Each row has a name. Each question is about the rows just above it.

Columns, left to right: A N Z D
J384: [171  98 172  93]
J410: [ 92 139 171 116]
J66: [171  98 161 114]
Which column holds [139  98] top down? => N
Shared by J66 and J410: => [171]
[116 114] is in which column, read top down? => D

Columns, left to right: J E X C
J384: [178 158 158 179]
J828: [179 157 178 179]
J410: [179 162 163 163]
Which value is in both J410 and J828? => [179]
Which value is in both J828 and J410? => [179]
The one value in J410 and J384: => [179]
The one value in J384 and J410: => [179]
Whose row is [179 157 178 179]? => J828
[158 178] is in which column, read top down? => X
The row with [178 158 158 179] is => J384

Columns, left to right: Q M U K F H
J123: [146 140  80 103 128 137]
J384: [146 140  80 103 128 140]
J822: [114 109 139 140 146 126]
Whose row is [146 140  80 103 128 137]? => J123
[103 140] is in which column, read top down? => K
[140 140] is in which column, read top down? => M

Columns, left to right: Y R V T S P
J123: [135 111 127 111 123 132]
J384: [121 124 122 104 111 105]
J747: [121 124 122 118 134 136]
J243: [ 96  75  88 103  76 135]
J367: [ 71  96 180 102 114 145]
J822: [103  97 119 114 108 154]
J828: [152 145 112 143 110 105]
J410: [110 106 133  99 167 115]
J992: [125 117 134 141 143 155]
[145 154 105] is in which column, read top down? => P
Which value is in both J243 and J123? => [135]
Which value is in both J828 and J992? => [143]

Columns, left to right: G B W L
J66: [131 110 157 118]
J46: [133 120  71  91]
J243: [133 132  71  91]
[118  91] is in which column, read top down? => L
[131 133] is in which column, read top down? => G
Which column holds [91 91] top down? => L
Which column holds [71 71] top down? => W

Columns, left to right: tezu ler Kogal telur seman
J384: [132 125 117 114 117]
J46: [111 144 152 106 146]
J410: [149  95  83 156 135]
J828: [113 107 154  77 148]
J822: [132 107  90 126 133]
J66: [137 127 119 107 110]
Shared by J384 and J822: => [132]
Shared by J66 and J828: => [107]

Columns, left to right: Tafof nep ronu zuto tus
J367: [156 163 165 151 101]
J822: [135 141 130 139 107]
J410: [138 127 149 127 107]
J66: [110 126 158 124 122]
J384: [104 112 116 124 117]
J747: [115 138 172 124 128]
J243: [106 131 160 134 101]
J992: [106 128 116 145  70]
[138 110 104 115 106] is in which column, read top down? => Tafof
Which column holds [107 107 122 117 128] top down? => tus
Which value is in both J747 and J410? => [138]
Which column holds [107 107 122 117] top down? => tus
[124 124 134] is in which column, read top down? => zuto

Columns, left to right: daf mava puped gepeg
J992: [129  73 131 128]
J367: [144 134 150 120]
J997: [121 120 145 143]
J828: [141 144  73 114]
Shared by J367 and J997: => [120]
[150 145  73] is in which column, read top down? => puped
The one value in J367 and J828: => [144]
Shared by J992 and J828: => [73]
Which value is in both J828 and J992? => [73]

Columns, left to right: Mafe dalit lig meki balar
J367: [133 132 133 129 108]
J992: [133 134 127 129 101]
J997: [149  84 148  95 110]
J410: [130 132 127 129 110]
J46: [133 134  84 129  83]
J243: [139 135 141 134 119]
Which value is in both J46 and J243? => [134]
Which column holds [149 130 133 139] top down? => Mafe
Which value is in both J997 and J46? => [84]
[110  83 119] is in which column, read top down? => balar

Columns, left to right: zef gira firi kitak
J747: [140 139 117 125]
J46: [150 157 108 118]
J384: [132 179 150 106]
J367: [127 129 129 127]
J828: [140 139 117 124]
J66: [130 128 125 128]
J123: [139 138 118 125]
J997: [137 139 117 130]
Which column holds this, read top down? [127 140] => zef
Which column holds this, read top down? [129 139 128 138] => gira
Which value is in both J46 and J384? => [150]
Shared by J66 and J997: => [130]
Which column holds this, read top down? [118 117] => firi
Which column holds [106 127 124 128 125] top down? => kitak
Which column holds this, read top down? [118 106 127 124 128] => kitak

Columns, left to right: lipa vuv Vupop gado sagak
J46: [130 119 117 139 128]
J747: [130 106 121  99 129]
J367: [121 120 121 185 123]
J66: [ 94 114  87  91 130]
J384: [130 111 130 109 145]
J822: [138 112 131  96  98]
J123: [124 121  90 132 116]
J828: [126 121  74 146 113]
J410: [147 108 129 112 118]
Which column holds this, read top down? [ 94 130 138 124 126 147] => lipa
Which column holds [130 130] top down? => lipa
Which value is in both J747 and J66? => [130]
The one value in J822 and J410: => [112]
[130 131  90  74 129] is in which column, read top down? => Vupop
Shared by J828 and J367: => [121]
Which column holds this, read top down? [117 121 121  87 130] => Vupop

